A small network was shown many inputs. Here are its activations along a few directions, one row for each input.
Each table varies a few parts of the input and shows all the possible inputs, shuffled.
A made-up example of a description, with smaller parts first: one of 6 places along a line, together with either a single point or one of 11 places along a line or (one of 3 separate values, together with one of 8 places around a ring).
Shared parts are said once, and a part with two or three values counts as separate values.

Other details of the inputs shift rows strongly along two fixed directions, in all tables alike. That doesn't count.

Rows:
r1: [ 31  28  -9   3 -33  -3   2  -7  -7  11  -2  19   5   0  18   8 -13]
r2: [ 24  28 -13   3 -32   2   3 -10  -6  14  -1  14   2  -3  27   1 -10]
r3: [-23  -7  14  -5  22  -6   0   5   7 -22   4  -9   2   1 -16   2   3]
r4: [-18 -12  13  -2  26   3   5  14   8 -22  -5 -11  -2  -3 -11  11   6]
r5: [ -7  -3  11   8  20   2  -2  -1   9 -17   3 -32  -1   2  -3  -1  14]
r6: [-16 -11  16  -2  26   4  -1   4  -2 -22  -2  -9  -4  -5 -16   5   5]
r7: [ -2  -4  13   4  16  -2  -8   3  10 -23   1 -28  -5  10 -12   8   9]
r8: [  5  16 -13  -9 -33   5  12  -4  -7  10   7  32   4  -3  19  -5 -15]
r9: [  7  15 -22  -5 -26   3   7  -8 -12  15  11  31   9  -8  17  -7 -22]
r10: [ 35  18 -10   3 -37  -1   8  -6  -7  11   3  19   8   0  18   5 -10]
r11: [-10  -4  10   5  17   4  -7  -1  11 -19   1 -33  -7   9  -4   0  11]
r12: [ -15 -118  -44  -18   27  -26   -9   44  -19   95  -44   62    0  -24
  -41  -85   15]
r13: [-22  -8   6  -2  28  -7  -5   1   1 -19   8 -11   7  -2 -17   1  -4]
r14: [ 19  26  -7   4 -32   6   3 -10  -4  21   4  16   2  -1  26   7 -12]
r15: [-22  -6  13  -4  27  12   0   0  -1 -22   2 -15  -8  -5  -7   1   8]
r16: [ 26  26  -4   3 -33   1   2  -7  -5  18   2  21   6   1  17  13 -14]
r17: [-14  -5   5   1  11   4  -7   1  10 -17  -1 -33  -5   8  -8   4  17]
r18: [ -9   3  20   8  25  -3  -3  -5   9 -11   3 -22  -6   9 -16  14   9]
r19: [-15   4  16   7  25   2  -1  -9  10  -8   4 -28 -10   7  -8   7  10]
r20: [ 27  16 -15  -2 -45   1   1  -4  -5   9   0  18   3   6  14  12  -6]
Each input here is: one of 2 separate values, together with either one of 4 places along a line or one of 6 places along a line.
Question: The inputs of r16 and r14 match in every part but the choice among 2 separate values. If r1 is changed in the same way as r16 into r14, which row does it become?
Answer: r2

Rows:
r21: [-15   0  20  25  37   0 -48  -3  21 -44  -8 -96 -13  11 -31  20  29]
r22: [-68   9  34   0  61  -4  -8 -23  12 -52  33 -48   2   4 -33   6  11]
r23: [-32 -67 -21 -24  11 -18 -16  33  -3  42 -19  43 -10  -1 -35 -44   0]
r24: [-36  -1  49   4  71  -9   3   5   7 -63  12 -35   9  -7 -44  40   7]
r25: [-25 -59 -23  -2  45  -1   1  11 -19  56 -21  29  -3 -23 -14 -58  -1]
r26: [ 20  36 -41 -14 -78  19  25 -20 -26  22  20  48   7 -16  60 -22 -28]
r27: [ 21 -87 -24   3   0 -10 -40   9 -19  61 -25  -3  -7  11 -45 -45  32]
r28: [ -6 -12  19  21  40   2  -8  -7  34 -42  12 -88 -19  33 -38  20  43]
r29: [-31  -8  34   7  76   9   6  17   8 -74  -2 -43   1  -5 -18  23   8]
r30: [-29 -64  -6 -14  24 -20  -3  23  -9  63 -28  49   1 -14 -47 -19  12]
r31: [  2 100  35   0 -28  41  22 -19  16 -64  27 -12 -15  16  48  96 -28]
r32: [ 22 -56  -8  13  10 -31 -47  15 -11  65 -51   1 -15 -14 -35 -58  27]
r33: [-29  -5  44   2  78   0  -3  16  12 -67  10 -38  -5  -3 -32  33  -4]
r34: [ 63  52 -48   1 -76 -12 -16 -12  -7  43  -2  15  23   6  40  12 -18]
r35: [ 52  21 -28  -4 -61  16  30   1 -29   7   2  66  19 -27  53  13 -25]
r36: [ 42  28 -36 -14 -72   6  23  -2 -26  -4   3  70  21  -7  39  -4 -43]
r37: [-25 -69 -20 -13  28  -1   2  36  -8  52 -41  37  -9 -13 -22 -36  12]
r38: [-50 -12  33  -4  56  26   8  20  24 -51  -5 -56 -17  -8  -4  28  36]
r39: [-36 -62 -33 -11  28 -10  -8  10 -16  41 -11  27   1 -13 -17 -75   0]
r40: [ -8 -79 -27 -22  13 -17  -3  33 -12  13 -18  32  17 -27 -27 -60   9]
r41: [ 35  89  22  25 -50  16  25 -44  36 -67  41 -68  -3  47  54  86  -9]
r42: [-17 104  31  -7 -49  23  22 -30  12 -76  38 -12   3  22  31  84 -15]
r43: [ 21  25 -37 -25 -92  23  24   2 -11  18   0  58   4  -9  53   0 -14]
r44: [-51   8  39   7  84  15  -6 -11  16 -40  20 -48 -14  -2 -17  16  -3]
r45: [-52  -1  30   4  71  25  10  -2   9 -46  13 -66 -13 -16   1   6  22]
r46: [ 17 -58  -3  16  23 -42 -20  31  14  86 -29   6  13  -4 -26 -65  21]
r47: [ 19  30 -37 -20 -84  19  21   1 -14  19  -5  65   2   4  46   1 -27]
r48: [ 36  35 -23 -15 -76 -14  21 -13 -30   8  16  78  28  -8  14  11 -43]
r49: [ -9  25  40  12  62 -22 -35   4  31 -31 -13 -87  -4   8 -14   9  37]
r50: [ 60  42 -37  17 -79  -8   3  -4   8  52  13  20  29  14  43   7 -25]
r51: [ 24  45 -19  -2 -52   9  22 -38 -27  51  17  73  15 -17  31  10 -40]
r52: [ -9 108  21   4 -27  32  12 -46   8 -77  58 -20  -4  16  54  55 -40]
r53: [-37  -5  35  -8  60  -6  -9  13  16 -82  19 -41  -2   5 -37  16  -8]
r54: [ 80  39 -15  17 -77   1  21 -25  -7  42  -4  33 -15  19  30   2   2]
r55: [ 22 -79  -5  13  15 -42  -1  10  10  75 -33   7 -11  11 -25 -51  25]
r56: [ 29 -73   3   7  10 -14 -32   8 -21  64 -40   5 -19   5 -38 -55  37]
Question: Describe the family of inputs behind these rows.
Answer: one of 2 separate values, together with either one of 6 places around a ring or (one of 3 separate values, together with one of 4 places along a line)
Question: The inputs of r52 and r44 match in every part but the choice among 2 separate values. If r42 is changed in the same way as r52 into r44, which row does it become?
Answer: r30
Question: A walk changes only the place on the ring of 6. It starts at r41 and steps to r28. List the rest of the walk in order.
Answer: r27, r21, r34, r50
Question: Change only the place on the line of 4 in r25. List by row number the other rows that result.
Answer: r44, r45, r51
Question: Change only the choice among 3 separate values in r43. List by row number the other rows that result.
Answer: r26, r40
Question: Change only the place on the ring of 6 in r55. List by row number the other rows that result.
Answer: r32, r46, r49, r54, r56
